These are the activations of a small neural network, seen along a few directions. Each row is one input.
Each table varies a few parts of the input and shows all the possible inputs, shuffled.
Descriptions start from the smaller parts, as in this example, which fits no table here: one of 3 separate values, together with either a single point or one of 11 places around a ring or (one of 5 places around a ring, together with one of 6 places along a line).
Shared parts are said once, and a part with two or three values counts as separate values.
In the rows, 128 means zero.

Other details of the inputs shift rows strongly along three fixed directions, in all tables alike. That doesn't count.

A family of inputs:
r1: [128 174 147 102 174 117 146 161  92 111 135  78]
r2: [106 155 100 117  92 110 122 116 109 122 106 169]
r3: [144  99 119 138 106 151 125 125 163 133 166 112]
r4: [125 135 113 152  90 151 140 124 141 131 159 130]
r5: [122 133 130 154 116 138 135 124 129 119 134 137]
r6: [126 151 128 128 124 135 149 149 118 103 154  93]
r7: [127 118 113 141  85 147 138 132 138 112 153 116]
r8: [119 159  91 107  96 119 119 119 115 134 109 167]
r9: [144 102 117 142 103 149 120 126 158 132 163 111]
r10: [136  87 152 146 158 131 122 108 162 159 119 132]
r11: [135 107 144 121 158 115 119 131 140 119 115 132]
r12: [139  65 160 136 164 125 119 118 147 132 105 136]
r13: [111 145 124 117 130 104 118 122 104 125  93 165]
r14: [122 181 135 143 125 134 152 146 121 110 153 103]
r15: [129 114 121 151  95 142 137 132 154 108 154 112]
r16: [143  58 170 122 183 119 113 116 142 156 103 120]
r17: [136  89 150 141 146 130 125 126 136 128 117 116]
r18: [132 133 120 163  95 154 133 125 164 121 157 124]
r19: [140 110 118 134 108 147 127 127 161 122 153 113]
r20: [134 176 158  90 198 125 150 165  71 138 146  38]
r21: [129 156 142 115 155 127 144 156  85 112 134  89]
r22: [123  90 162 145 170 119 118 109 133 141  88 146]
r23: [116 168 125 155 106 148 147 143 109 109 155 105]
r24: [114 135  94  95  95 107 120 127 109 116 108 161]
r25: [113 146 124 115 132 103 122 120 106 125  95 168]
r26: [133 104 146 118 158 114 121 129 142 125 112 125]
r27: [113 160  99 110  94 108 125 118 117 126 107 172]
r28: [123 198 157 112 193 129 155 161  71 142 140  53]
r29: [110 156 100 115  95 110 127 115 110 121 109 174]
r30: [133 126 107  84 133 111 107 126 104 142 111 149]
r31: [142 113 118 146 102 153 129 129 165 119 162 104]
r32: [133 131 122 158  99 152 139 120 166 128 155 121]
r33: [135 106 144 124 157 113 116 132 139 121 112 129]
r34: [133 122 114 161  94 155 132 119 163 134 163 130]
r35: [129 122 113  92 125 110 109 129  95 141 105 149]
r36: [128  83 165 140 176 124 117 112 139 158  97 137]
r37: [148  82 145 134 155 133 115 121 164 129 126 125]
r38: [129 129 114 143  93 140 138 139 144 101 158 120]
r39: [139 105 156 139 169 123 125 110 152 145 105 141]
r40: [116 162  99 111  96 109 125 119 118 124 109 177]
r41: [120 188 140 141 131 133 155 149 114 114 151  86]
r42: [125 128 127 148 117 144 134 127 133 133 143 131]
r43: [129 121 112  86 127 112 114 127  98 141 108 150]
r44: [141 113 116 139 106 145 122 129 158 117 153 117]
r45: [125 112 150 149 147 129 133 114 134 130 115 138]
r46: [133 121 125 136 116 132 129 135 150 113 143 114]
r47: [125 128  90  93  88 118 112 125 101 139 118 153]
r48: [124 140 132 153 113 132 132 129 148 117 137 133]
r49: [125 148 116 106 135 111 118 120 112 136  97 164]
r50: [125 124 115 103 126 109 113 131  94 124  96 154]
r51: [115 165 127 149 107 145 154 135 114 114 154 102]
r52: [115 136 117 110 130 116 114 125  97 144  99 161]
r53: [148  65 164 123 186 121 108 116 150 159 110 113]
r54: [121 132 112 149  86 151 138 123 141 134 156 126]
r55: [121 114 154 149 146 122 134 113 144 128 116 131]
r56: [135 177 148  95 184 127 146 160  86 120 140  63]
r57: [119 138  94 103  96 106 115 131 107 113 108 165]
r58: [124 143 111 102 135 112 120 117 108 152 104 160]
r59: [141  99 120 144  94 151 127 128 153 126 164 119]
r60: [134 106 152 143 163 133 120 121 143 151 121 124]
Each input here is: one of 2 separate values, together with one of 5 places around a ring, together with one of 6 places around a ring.
Q: The inputs of r59 and r16 match in every part but the place on the ring of 5. If r37 is changed in the same way as r59 into r16, which row does it become?
A: r19
Q: The inputs of r35 and r47 match in every part but the place on the ring of 5. If r50 is changed in the same way as r35 into r47, which row does it become?
A: r17

A family of inputs:
r61: [113 127 116 106 130 103 107 108 109 148  80 177]
r62: [133  85 164 122 197 105 110 105 142 157  72 155]
r63: [107 145  74 113  60 115 113 111 118 133 114 193]
r64: [147 120 160  93 203 124 123 155  92 144 128  75]
r65: [130 125 138 177 108 155 142 132 165 107 162 104]
r66: [129 149 135 154 121 144 142 137 145 115 153 100]
r67: [123 136 140 164 114 148 146 131 138 123 150 104]
r68: [130  92 134 145 125 119 110 108 167 133 108 167]
r69: [130 115 171 148 180 133 136 121 135 143 119 103]
r70: [135 139 133 170 105 157 148 129 169 111 173 105]
r71: [149  61 113 109 124 132  95 114 151 149 120 157]
r72: [146  55 126 101 133 116 101 116 156 141 113 144]
r73: [126 113 174 152 172 125 137 126 132 136 118 111]
r74: [122 152 177 122 200 110 147 141  86 135 106  98]
r75: [130 125 138 177 106 151 141 133 166 106 165 108]
r76: [126 137 136 159 115 145 146 128 144 127 159 110]
r77: [150  60 112 111 123 133  94 113 151 149 117 155]
r78: [123 152 176 123 201 117 146 138  88 138 103  93]
r79: [102 206 121  83 152  99 139 154  40 118  95 120]
r80: [128 138 140 163 122 149 145 134 147 107 155 101]
r81: [128  86 128 151 114 132 118  95 168 143 116 172]
r82: [116 156  77 103  76 113 111 115 119 125 102 190]
r83: [127  90 133 151 114 128 122 100 157 137 112 171]
r84: [134  86 165 122 195 104 113 104 143 156  75 160]
r85: [128 183 104  48 153 105 119 164  36 136 118 103]
r86: [126 155 175 121 207 109 141 146  92 122 109  96]
r87: [144 126 134 113 133 140 140 154 125 118 170  59]
r88: [105 158 121  83 154  84 114 130  65 130  65 173]
r89: [129  86 130 146 123 122 110 103 170 143 110 170]
r90: [108 151  75 107  69 114 118 116 103 118 103 191]
r91: [148 123 127 123 132 150 128 149 122 130 165  73]
r92: [131 134 130 164 106 149 144 129 162 124 167 110]
r93: [116 186  78 134  53 143 145 137 118  96 163 141]
r94: [111 148  72 108  67 116 109 112 123 132 109 191]
r95: [116 204  83 115  68 129 142 143 102 107 154 135]
r96: [126 131 142 168 118 150 149 131 147 110 157 107]
r97: [145 126 131 114 135 145 142 152 127 121 169  56]
r98: [129 119 135 183  95 159 150 130 165 105 172 110]
r99: [127 184  75  69  84 129 139 161  79 110 163  92]
r100: [147  54 124 105 132 117  99 114 157 140 110 141]
Q: The inputs of r74 and r78 match in every part but one. If r86 is changed in the same way as r74 into r78, which row does it become?
A: r80
Q: The inputs of r76 and r69 match in every part but one. If r64 is changed in the same way as r76 into r69, which row does it become?
A: r77
Q: What do these inputs look like to the network?
A: one of 5 places around a ring, together with either one of 2 separate values or one of 6 places around a ring
Q: List by row number the other rows that have the place on the ring of 5 in common with r89.
A: r63, r68, r73, r75, r85, r87, r88
Q: Change only the choice among 2 separate values in r100. List by row number the other rows that result.
A: r91
Q: Change only the choice among 2 separate values in r71. List by row number the other rows that result.
A: r99
